A small network was trained on made-up records. Each row is its average activation on records with the value named, seen along a few directions.
Related values have similar rows: they may be neighbours, one step apart, or belong to one group.
In the rows, zero is written as 500.
Strong random noise was added to every row along 7 fixed directions; ignore it. To show where, here is one row again and again, with new noise each time:
[674 624 276 338 274 562 603 439 429 555 470 473 760 640 439 649 567 789
 628 602 533]
[737 552 299 497 284 642 604 384 435 530 457 560 665 477 352 670 549 628
 777 646 473]
[349 353 592 498 307 346 427 477 582 649 592 489 342 462 524 694 200 593
 670 314 195]
[523 534 634 381 531 568 588 529 369 434 776 520 492 414 567 605 356 596
 641 520 309]
[504 246 763 623 455 478 565 457 491 563 706 655 232 126 446 742 131 479
 884 397 142]
[864 420 612 672 354 665 487 461 465 329 504 515 565 305 304 631 481 373
 810 423 532]
[580 589 522 356 333 522 338 567 462 376 623 333 621 693 520 576 479 570
 522 383 437]
[482 414 384 643 446 381 436 477 664 593 249 482 528 591 396 411 689 406
 338 526 630]
[336 580 478 527 483 543 622 414 467 568 633 534 457 459 594 525 392 490
 595 558 288]


FASE, 12 values:
sab: [536 569 576 464 472 675 431 535 345 427 557 411 594 419 521 387 491 445
 596 431 453]
pozag: [445 263 576 584 389 419 299 534 630 586 511 568 229 341 440 608 345 323
 639 414 253]
lun: [654 359 359 677 298 469 414 561 553 541 120 481 647 514 287 351 673 473
 527 441 777]
nok: [488 542 342 500 458 544 272 453 603 512 387 543 540 636 373 411 788 408
 375 678 552]
gav: [545 536 207 520 623 538 525 453 502 456 331 616 377 467 423 538 583 461
 533 821 509]
gusu: [486 573 415 576 535 577 417 581 492 345 435 401 503 578 526 336 637 301
 366 525 596]
divek: [495 719 436 382 357 619 454 493 431 473 540 353 757 673 496 371 628 557
 406 445 604]
lopal: [598 541 313 602 515 533 398 477 569 433 302 483 526 652 419 405 767 316
 407 586 669]
dedar: [599 627 486 441 453 576 387 393 532 462 537 449 519 627 483 675 402 556
 584 388 533]
lare: [319 786 384 344 678 598 671 410 383 621 648 497 604 665 730 410 583 647
 294 677 562]
mefof: [612 504 330 407 413 476 199 526 529 408 450 472 399 682 449 672 520 455
 518 535 495]
sova: [593 327 466 335 770 463 456 655 394 376 552 661 362 524 431 514 564 552
 492 741 429]
A value of FASE combines one of 3 hidden first parts with one of 4 second parts; all combinations occur once.
Question: Changing only the second part turns mefof into sab. gav has the same second part as mefof; what does that change turn gav into?
Answer: lun
Question: Changing only the second part turns pozag into lopal. gusu has the same second part as pozag; what does that change turn gusu into?
Answer: sova

TONU, 13 values:
biget: [695 342 476 387 509 375 312 581 594 535 405 500 493 619 366 633 593 660
 355 564 624]
dun: [570 609 651 582 688 687 453 519 452 280 668 456 424 530 581 456 494 251
 458 470 518]
ras: [321 418 650 676 585 452 664 417 505 647 441 553 479 321 508 336 447 425
 457 353 540]
giz: [311 652 523 484 323 440 753 467 533 502 535 365 568 519 787 569 205 620
 648 250 443]
lasez: [415 420 448 317 330 408 359 537 486 617 572 554 486 555 489 630 451 628
 547 556 277]
deg: [648 514 374 528 358 606 503 522 471 454 435 493 644 579 346 428 635 507
 609 569 524]
fon: [490 597 612 473 367 600 308 472 466 444 680 383 523 532 523 529 418 442
 534 332 366]
pubam: [453 719 171 507 390 657 338 411 455 411 488 438 491 669 497 548 493 343
 671 638 337]
penod: [407 165 476 484 470 295 394 609 591 659 379 604 313 461 417 536 460 614
 516 520 335]
rezo: [713 421 515 540 471 483 644 527 453 448 379 519 594 373 399 520 483 580
 660 482 651]
siga: [266 897 558 476 684 720 847 357 333 436 799 558 546 394 812 412 486 435
 442 638 457]
gom: [478 570 563 589 632 506 468 496 555 480 476 499 516 499 497 329 699 361
 237 558 676]
ses: [303 653 265 440 536 401 509 421 576 610 360 364 546 776 616 434 553 553
 296 495 580]
The values of TONU form a ring.
Question: A walk along TONU starts at rezo and steps to its neighbour giz. Put biget, deg, penod, gom in the order it reaches them.
Answer: biget, gom, deg, penod
Question: List every value one step from lasez, in the order listed.
Answer: ras, fon
